Each row below holds a small network's activations on one input, seen along a few directions.
In each table, some parts of the input vary, and every possible input appears once, in random order.
Descriptions start from the smaller parts, as in this example, which fits no table here: one of 6 places along a line, together with either a single point or one of 11 places around a ring or (one of 3 separate values, together with one of 8 places around a ring).
Shared parts are said once, and a part with two or three values counts as separate values.

Other details of the inputs vary at random and push rows far along three fixed directions, the same in every table; ignore that.

Rows:
row 1: [-15 -17  -1  12  -6  -1   3 -35  -3  -2   3 -20]
row 2: [-13  -3  33  -6  21  -2   0 -19  14  13  13 -13]
row 3: [-15  -3  27 -15  24  -1 -15  -7  -2  18  18  -9]
row 4: [ 16   2  -8 -33  60  18 -40  14 -38   6  12   0]
row 5: [-16   0   6 -15 -15  -2  12 -26  -7   5  20   2]
row 6: [ -6   1   5   0  20  -5  -8 -34   3   9   2 -14]
row 7: [ 17  17 -24 -47  16  14 -15  17 -71   4  -3  -2]
row 8: [-39 -16  -4 -20  -8 -10  -5 -19   6  -4   3  -8]
row 9: [ 31  42  39   0 -29  17  10  54 -36  36 -13  37]
row 10: [-18  -2  29  -5  19  -4  -5 -12  15  20  18 -16]
row 11: [-13 -12   1 -27  -5  -3  -1 -14 -16  15  22   3]
row 12: [ -3  10 -12  26   9 -14  26   5  66 -27 -22 -14]
row 13: [ -7  -8  15  14 -22  -5  -4 -27 -18   2  18 -17]
row 14: [-14  -1   7  -2 -22   0   8 -23 -15  -5  24  -6]
row 15: [ 20  14 -13 -29  52  25 -44  20 -39  11  18   5]
row 16: [  6  15  -8  37  -6 -12  14  12  59 -42 -14 -24]
row 17: [-26   1  26 -13  27  -1 -21  -5  -5  16  15  -7]
row 18: [ -6   4  14  14   4   1  -6 -29   6   2   2 -12]
row 19: [-26 -18  12 -24 -18   5  -5 -11  -3   2  11  -1]
row 20: [ 26 -16 -55  -7  19   8  -5  33  -8 -21 -32  18]
row 21: [ 33  12 -31  -5  48   7 -29 -10 -42  -5   8  -3]
row 22: [ -8   1   9  -4 -28  -5   0 -20 -15 -10  26 -11]
row 23: [ 27 -10 -72  -5  32  -4  -8  36 -11 -22 -36  22]
row 24: [ -6 -12 -15  12  -3  -6   3  12  55 -18 -32 -10]
row 25: [ 28  16  41  -8 -50   9  36  48 -27  32  23  80]
row 26: [ 33 -16 -72  -4  30  -7   2  32  -2 -24 -36  17]
row 27: [-14   1   8  -7 -20   5   8 -25 -11  -3  20  -4]
row 28: [-24   0  14  -9 -44  12   6   7  11   7  14  12]
row 29: [-22 -14  21  11 -39  11   2   2   6  22   0   7]
row 30: [-21  -9  18 -11 -36  -7  18   4   9  10  11  18]
row 31: [-16 -11   8   0  12 -13  -7 -25  19  16  -1 -16]
row 32: [-14  19  -5  13  -8  -5  21  27  54 -25 -43 -42]
row 33: [ 32  11  59  23 -66   8  50  61 -21  48   8  96]
row 34: [  9  10  -4  40 -24 -18  10   2  51 -28 -18 -15]
row 35: [  4 -24 -40  13  -3 -16  20   8  33 -11 -29  -5]
row 36: [  0 -12 -34  25 -12 -15  31  -4  40 -21 -30  -5]
row 37: [ -6   2  15  16   2  -6 -13 -34   7 -11   2 -22]
row 38: [-20 -13  25  -6   5  -8 -15 -25   6  24   6 -11]
row 39: [-22  -6   6  -1   0   5 -25 -16  20  10  -2 -23]
row 40: [  0  12  32   6  17   7 -15 -18 -13  -3  23 -15]
row 41: [ 36   9 -67  -8  17   5   4  41 -25 -21 -51  -8]
row 42: [ 53  22   5  26 -25  -2  39  71  22  10 -24  73]
row 43: [ 18   0 -30 -25  52   0 -40   6 -34   6  -7   9]
row 44: [ 32  19  -7 -14  56  21 -27   2 -44   1  20   2]
row 45: [-11  11  30  15  12   5  -4 -20   3   0  22 -20]
row 46: [-10  -1  13  -5 -25  -1   3 -24 -16 -12  21  -5]
row 47: [-14 -12  13  17 -15   1   5 -30 -17   7  14 -12]
row 48: [  6 -13 -28  35 -23 -12  23  -2  33 -38 -25 -12]
Each input here is: one of 4 places along a line, together with either a single point or one of 11 places along a line.
- Changing only the place on the line of 4 turns row 23 into row 8. The same change can be made to row 29. Which row results? => row 28
- Start at row 40 and move only the place on the line of 4, one step at a time. The first step leads to row 37. Which rows follow, in order? => row 48, row 46
- List by row number the other rows that have the place on the line of 4 in common with row 45. => row 2, row 3, row 4, row 10, row 12, row 15, row 16, row 17, row 32, row 40, row 44

Rows:
row 49: [-28 -18  16  23 -30 -14  14 -16  46  -4  -6  -7]
row 50: [ 23  14 -28  10  49  -1 -19  17  18 -20 -17 -13]
row 51: [-34 -13   7  18 -31 -16  39   2  77 -12 -23 -18]
row 52: [ -5 -12   2  14 -11  -9  18   5  25  -1 -10   8]
row 53: [ 29   9 -44   9  -3  -2   8  38   4 -21 -24  12]
row 54: [-22 -19  14   1  -2 -10  -3 -33  10   5   3 -15]
row 55: [-23 -10  23  25 -33 -10  32   0  41  10  -7   9]
row 56: [-16   5  32  11  19  -5 -15 -22  23   6   2 -28]
row 57: [-13   7  52 -38   7  14 -26 -31 -67  50  48   9]
row 58: [ -5   2   5  13 -26  -6  19   4  10 -10 -12  -7]
row 59: [ 40   7 -58 -11  25   1  -4  29 -13 -17 -31   9]
row 60: [ 50  19 -51  -6  18   3  11  47 -11 -33 -18  26]
row 61: [-21  -9   6  -5  -7  -2 -14 -23  -4   3  -1 -22]
row 62: [ 18   2   1 -21  30  11 -17 -21 -72  15  27  11]
row 63: [ 38  38  56  -5 -43  18  17  56 -53  44  34  81]
row 64: [ 43  39  56   4 -50  23  25  72 -53  36  35  92]
row 65: [ 38   8 -53 -11  23   0  -9  26 -24 -21 -23   6]
row 66: [  3   3  23 -23   8  12 -14  15 -43  30  28  28]
row 67: [ 42  19 -36  -1  64   5 -31  28 -10 -17 -13   4]
row 68: [-33 -15  30 -10  -7   1  -7 -35  -7  23   5 -24]
row 69: [-45 -11  63 -18 -13   5 -11 -34 -19  43  43  -9]
row 70: [ 43  28  55   2 -39  16  12  44 -65  49  37  83]
row 71: [ -7   8  10  35 -56  -7  48  24  42 -12 -27   8]
row 72: [-32 -19  12   1   0  -8 -12 -55   0   4  20 -36]
row 73: [ 28   6 -44   6  -1  -2   5  37   8 -19 -28  12]
row 74: [-33 -16  15   2 -15  -6  -5 -22  14   4  -4 -23]
row 75: [ -6  -1  13   2  -9  -5   3 -22 -12  10  11   3]
row 76: [ -2  -5 -18  22 -18 -15  25  -1  43 -17 -24   0]
row 77: [  4  -4 -21  11 -16   3   7  27  23 -14 -24   9]
row 78: [ -2   0 -43  -9  19 -11   3 -11  18 -30 -15 -25]
row 79: [ 11  -8   0 -36  44   7 -45 -40 -73  21  30  -4]
row 80: [-30  -5   7  23 -44 -17  29   1  73 -22 -18 -13]
row 81: [ 24   3 -19  18 -13  -7  26  21  13 -22 -14  17]
row 82: [  4  -3 -24 -30  40   3 -16 -26 -31 -11   9 -26]
row 83: [-10 -10 -41 -33  48   5 -39 -39 -21 -21  12 -40]
row 84: [ 45  29 -16  -9  66  13 -27  21 -36   0   4   4]
row 85: [-30 -12   8  -7  -2  -2 -18 -39 -10   3   9 -35]
row 86: [-13 -18 -12  14  -6  -5   1 -12  33 -16 -10  -7]
row 87: [ 42  10 -52 -11  24  -2   3  47   1 -25 -25  27]
row 88: [ 45  18 -41 -18  21   5   3  40 -15 -10 -14  30]
row 89: [  8  -5  -4 -33  34  14 -38  -8 -67  23  17   0]
row 90: [-34 -17  63 -11  -7   5  -7 -44 -29  51  39  -4]
row 91: [ 42  14 -56  -9  21   0  -1  41  -6 -31 -13  21]
row 92: [-15  12  56  16 -56   4  33  15   8  15  20  22]
row 93: [-36 -16  10 -12  -1   4 -27 -46  -8   5  10 -36]
row 94: [-36 -10  39  18 -44  -3  16   1  26  16  -1  -1]
row 95: [-32 -18  -1 -16  15  -9  -7 -30  18  -4   2 -34]
row 96: [-24   7  79 -11 -36  13  -5 -22 -52  62  36  15]
row 97: [ 46   9 -46   1  16   8  -6  32 -21 -19  -5  34]
row 98: [  2  -2 -27 -33  41   1 -24 -29 -28  -7   9 -28]
row 99: [ -1 -22 -33 -23  49  -2 -34 -35 -30  -2   8 -22]
row 100: [-34  -9  33  27 -54 -11  35   9  51   6 -19  -3]
row 101: [-29  -6   2  27 -39 -19  47  17  83 -17 -28  -6]
row 102: [  3  -2  -4  29 -36 -12  24  16  46 -14 -16  17]
row 103: [ 54   9 -60   0  24  -2   7  32  -9 -23 -21  24]
row 104: [ -6  -1   5  -1 -16  -4   2  -2   1   4  -9  -5]
row 105: [ -8   7   2   7 -18  -7  27   4  18 -14  -6  -3]
row 106: [-15   9  31  16  17  -2 -12 -18  23   2  10 -35]
row 107: [  0 -13 -47 -23  42   9 -36 -30 -31 -25  -2 -40]
row 108: [ 28   1 -56 -13  32   8  -7  38   1 -25 -15  18]
row 109: [  7  -1  -1 -45  43  10 -30 -16 -54  20  21  -1]
row 110: [-40 -20   3   0  -4  -9   4 -28  22   2 -13 -36]
row 111: [ 36  33  68  -6 -44  23  13  71 -59  56  38 100]
row 112: [  5  16   8  32   1   2   1  22  51 -14 -18   1]
row 113: [ -8 -12 -45 -31  51  -1 -36 -48 -36 -12  -4 -51]
row 114: [ 27  -4 -42  10  13  -3  10  34  10 -14 -17  24]
row 115: [ 20  18  30 -30  69  20 -53 -21 -69  40  34  -4]
row 116: [-27 -10  13  31 -48  -9  35  17  59  -2 -22  -3]
row 117: [-28 -10  58  -3 -22   3 -10 -41 -26  39  38  -1]
row 118: [ 17  -3 -46   5   4 -10   8  28  25 -29 -40   0]
row 119: [ 33  11 -30 -24  27   8 -16  24 -35  -1   8  20]
row 120: [ 42  17 -29   8 -10   5  23  49  -9 -14 -25  28]
row 121: [-24  -8  39  14 -37  -9  18 -27  23  19   7  -2]
row 122: [ -1   1 -21  -3   4  -8  13  11  24 -14 -19   1]
row 123: [ 17  12  55   7 -37  10  21  26 -29  49  23  62]
row 124: [-24 -12 -11 -22  19   1 -26 -38   1 -11  11 -33]
row 125: [-32 -16   2 -11   6  -5 -14 -52  -1   2   1 -53]
row 126: [  4  10   2  11  35  -6 -10  -5  26 -16  -9 -32]
row 127: [-37 -23  16  -5   9  -9  -9 -55   3  11   8 -30]
row 128: [ 42  35  52  12 -54  24  23  71 -59  43  24  83]
row 129: [-39 -26   0 -15  19  -3 -14 -46   3   7  -5 -49]
row 130: [  2  -5 -12  14  -8  -8  21 -11  20 -16  -9  -8]
row 131: [ -1  -3 -42  -3  13 -10   1  -4  24 -33 -12 -24]
row 132: [-22 -12  13  39 -48  -7  35  13  69  -7 -15  12]
row 133: [-31 -19   9  37 -38 -17  32  -1  74 -13 -19  -7]
row 134: [-23 -15   9   8 -10   1  -2 -36   6  -9  14 -19]
row 135: [ -7   7  64 -38  -4  13 -25 -22 -71  53  53  19]
row 136: [  8   3 -19 -18  84   5 -54 -33 -23 -12  10 -50]
row 137: [-38 -16  15  -1  -8  -3 -10 -44  -3  -3   8 -43]
row 138: [ 30   4 -51 -16  32   1  -7  31  -7 -20 -14  13]
row 139: [-24   8  47   9  14   9 -24 -30  10   9  23 -34]
row 140: [ -6  16  28  35  -8  -8  23   8  64  -9 -16 -20]
row 141: [-26 -16  25   5  -9  -2  -1 -42  -9   6  24 -23]
row 142: [ -8   2 -13  19 -27  -3  25  14  46 -35 -11  -3]
row 143: [-16   1   9  27 -51   0  21  11  39 -10 -13   1]
row 144: [ 53  28 -44   2  61   3 -14  42  -2 -18 -25  14]
row 145: [ 30  10 -42   2   3   4   8  52  21 -27 -21  32]
row 146: [  7 -12 -41   7  16  -9   1 -12  12 -36 -11 -18]
row 147: [ 41   8 -60  -8  25   2   0  43 -11 -18 -36  20]
row 148: [ 26  21  47  20 -53   8  24  42 -24  31  24  69]
row 149: [-26  -9  34  17 -40  -2   6 -21  24  10  13   3]
row 150: [-36 -21  11  -8   1   7 -18 -31  -1   9   7 -29]
- Describe the family of inputs behind these rows. => one of 6 places along a line, together with either one of 2 separate values or (one of 3 separate values, together with one of 5 places along a line)
- Changing only the place on the line of 6 turns row 99 into row 127. The same change can be made to row 141. Which row results? => row 62
- Changing only the place on the line of 6 turns row 139 into row 140. The same change can be made to row 142. Which row results? => row 82
- Which other rows does row 136 become when the choice among 2 separate values takes its other values? List them by row number. => row 67
- Which other rows does row 56 become when the choice among 2 separate values takes its other values? List them by row number. => row 126
- Start at row 146 and move only the place on the line of 5, one step at a time. The first step leads to row 148. Which rows follow, in order? => row 102, row 49, row 133
- Which other rows does row 113 become when the choice among 3 separate values takes its other values? List them by row number. => row 75, row 78
- Which other rows does row 71 become when the choice among 3 separate values takes its other values? List them by row number. => row 62, row 105
- Which other rows does row 96 become when the place on the line of 6 takes its other values? List them by row number. => row 59, row 61, row 73, row 93, row 104
